A small network was shown many inputs. Here are its activations along a few directions, one row for each input.
In each table, some parts of the input vary, and every possible input appears once, in random order.
Descriptions start from the smaller parts, as in this example, which fits no table here: line(4) and (point or ring(11) or (values(2) and ring(8))).
Shared parts are said once, and a part with two or three values counts as separate values.

Other details of the inputs vary at random and push rows far along two fixed directions, the same in every table; ignore that.

Rows:
x1: [ 10  -6   8  14   7  20   5  -2  -3  -9   0 -14  -1  -1]
x2: [ 12  -6   7  13   8  20   2   2   3  -9  -4 -12  -1   0]
x3: [-14   4   8 -12   9 -14  -1   6  -9  14 -10  22  10  -4]
x4: [  8 -10 -24   7 -16  10 -11  -2   1  -8  12 -10 -11   7]
x5: [ -6  10  -4  -5 -36 -24  -5 -17  12  15  17  -7 -11  -4]
x6: [-20  14   6 -20  -2 -24   4   2 -10  22   3  28  12 -12]
x7: [ -9   7  11 -15  11 -10  14  16  -2   8  -6  14  12  -7]
x8: [ 10   0  -7  11 -17   4  -3 -13  27  -6  13 -20 -11   5]
x9: [11 -3  4 14 11 20  1 -7 -2 -9  6 -7 -4  0]
x10: [-13   3 -26  -2 -46 -28  -9   1  11  15  12  -7 -12   7]
x11: [  3  -1  12   0  22  10   3   2 -21 -10 -13   4   4   2]
x12: [ 2  1  9  0 26 16  5  6 -9 -4 -4 17  6 -3]
x13: [ -3  -8   9   1  24   9  -1  -1 -20   0 -11  11   7  -1]
x14: [10 -8  0 -1 19 12 -4 -3  0 -7 -3  2  0 -4]
x15: [-12   5  -7  -6 -35 -31  -8 -11  25  16   6  -9  -4   2]
x16: [ 14 -14   1  17  -1  14 -10 -17  -2 -11  -1 -21 -15   7]
x17: [ 10  -6   5   3  27  13   0   7  -7 -12 -17  -4   5   0]
x18: [ 11  -5   6  10  21  19  -4   3  -8 -12 -15  -6   3   2]
x19: [-3  4  0 -5 -3 -6 -5 -4  3 10  2  9  2 -6]
x20: [-22  14  11 -25  -4 -25  17  13   4  15  -2  22  17  -6]
x21: [ -4   0 -16   2 -27  -6   4  12   3   0   9  -6  -4   6]
x22: [ -2   0   6  -7  19   4   3   5  -4  -8 -15   5  11   3]
x23: [ 21  -7  -4  28 -10  18 -10 -15   8 -13   0 -39 -12   6]
x24: [ -9   6  -8  -4 -33 -34  -8  -7  23  20   6 -11  -8  -2]
x25: [ 16  -5   3  17   0  20  -2 -13   3 -14  11 -17 -15   4]
x26: [-21  16  17 -21  -6 -25  17  11 -10  17   2  22  10  -7]
x27: [  8  -4 -26  16 -31   1 -10   0   8 -10   4 -27 -15  12]
x28: [ -1  -5  -9  -4  20  17   6  18 -19 -12   2  21   5   6]
x29: [-13   4   3 -21  10 -11   2   1  -1   6  -2  24  13  -6]
x30: [ 4 -1  7 -5 31 11  8  9 -6 -5 -4 15  6 -4]
Description of these inputs: ring(5) and (point or line(5)).
The inputs of x16 and x25 match in every part but the ring(5) part. If x10 is changed in the same way as x16 into x25, which row does it become?
> x28
Which other rows agree with x22 in the ring(5) part? List them by row number.
> x11, x17, x18, x23, x27
Which other rows does x19 become when the ring(5) part takes its other values? List them by row number.
> x2, x3, x12, x18
Which other rows does x9 become when the ring(5) part takes its other values? List them by row number.
> x1, x6, x13, x23

Rows:
x31: [ 1  0  6 -1 18 15  2  4 -4  1  0 14  8 -7]
x32: [ 19  -5 -13  16 -33  -3  -6 -11  37  -3  11 -41 -18   4]
x33: [  8 -11   9  -5  44  26   6   6 -13 -15  -4  19   6  -4]
x34: [-11  17   9 -10  -6 -20   9  16  -2  14  -3   8   8  -6]
x35: [ 17 -20 -23  17   0  24 -17  -7  -9 -20  -2 -19 -12  11]
x36: [-26  19 -22 -14 -55 -45   5  16  14  23  13   4  -4   4]
x37: [ -3   0  -4  -7 -10 -19  -9  -8  13  11   1  -1  -4  -1]
x38: [ 18 -11   0  18  17  30   0   3   4 -15  -9 -15   2   2]
x39: [-31  22   5 -31 -19 -47   1  -2   2  27  -1  24  10  -4]
x40: [ 22 -14  -2  28 -21  20  -4 -13  17 -18   5 -49 -17   9]
x41: [-19  17  10 -24  -2 -22  10   2  -3  11   5  29  12  -6]
x42: [ 7  5  5  7  4  8  2 -3 -4  2  6 -1 -5 -4]
x43: [ 19 -18  -3  27 -13  18 -14 -25  11 -13   1 -41 -20   7]
x44: [ -4  13  -5   0 -36 -22   2  -7  26   5  10 -21  -5   5]
x45: [  0 -10  12  -4  49  20  -2   8 -24  -5 -21  27  19  -4]
x46: [-13   3 -14 -10  -4  -6   4  12 -14   4  11  22   2   3]
x47: [  1 -10  19  -5  40  26  11   5 -28 -12  -8  21  10  -3]
x48: [ -4   2  11  -3  25  -2   0   3 -21   4 -15  18   8  -5]
The inputs of x35 and x46 match in every part but one. If x45 is changed in the same way as x35 into x46, which row does it become?
> x31
What is each input in this table made of?
> values(3) and (point or ring(5))
Which other rows does x32 become when the ring(5) part takes its other values? List them by row number.
> x34, x38, x40, x44
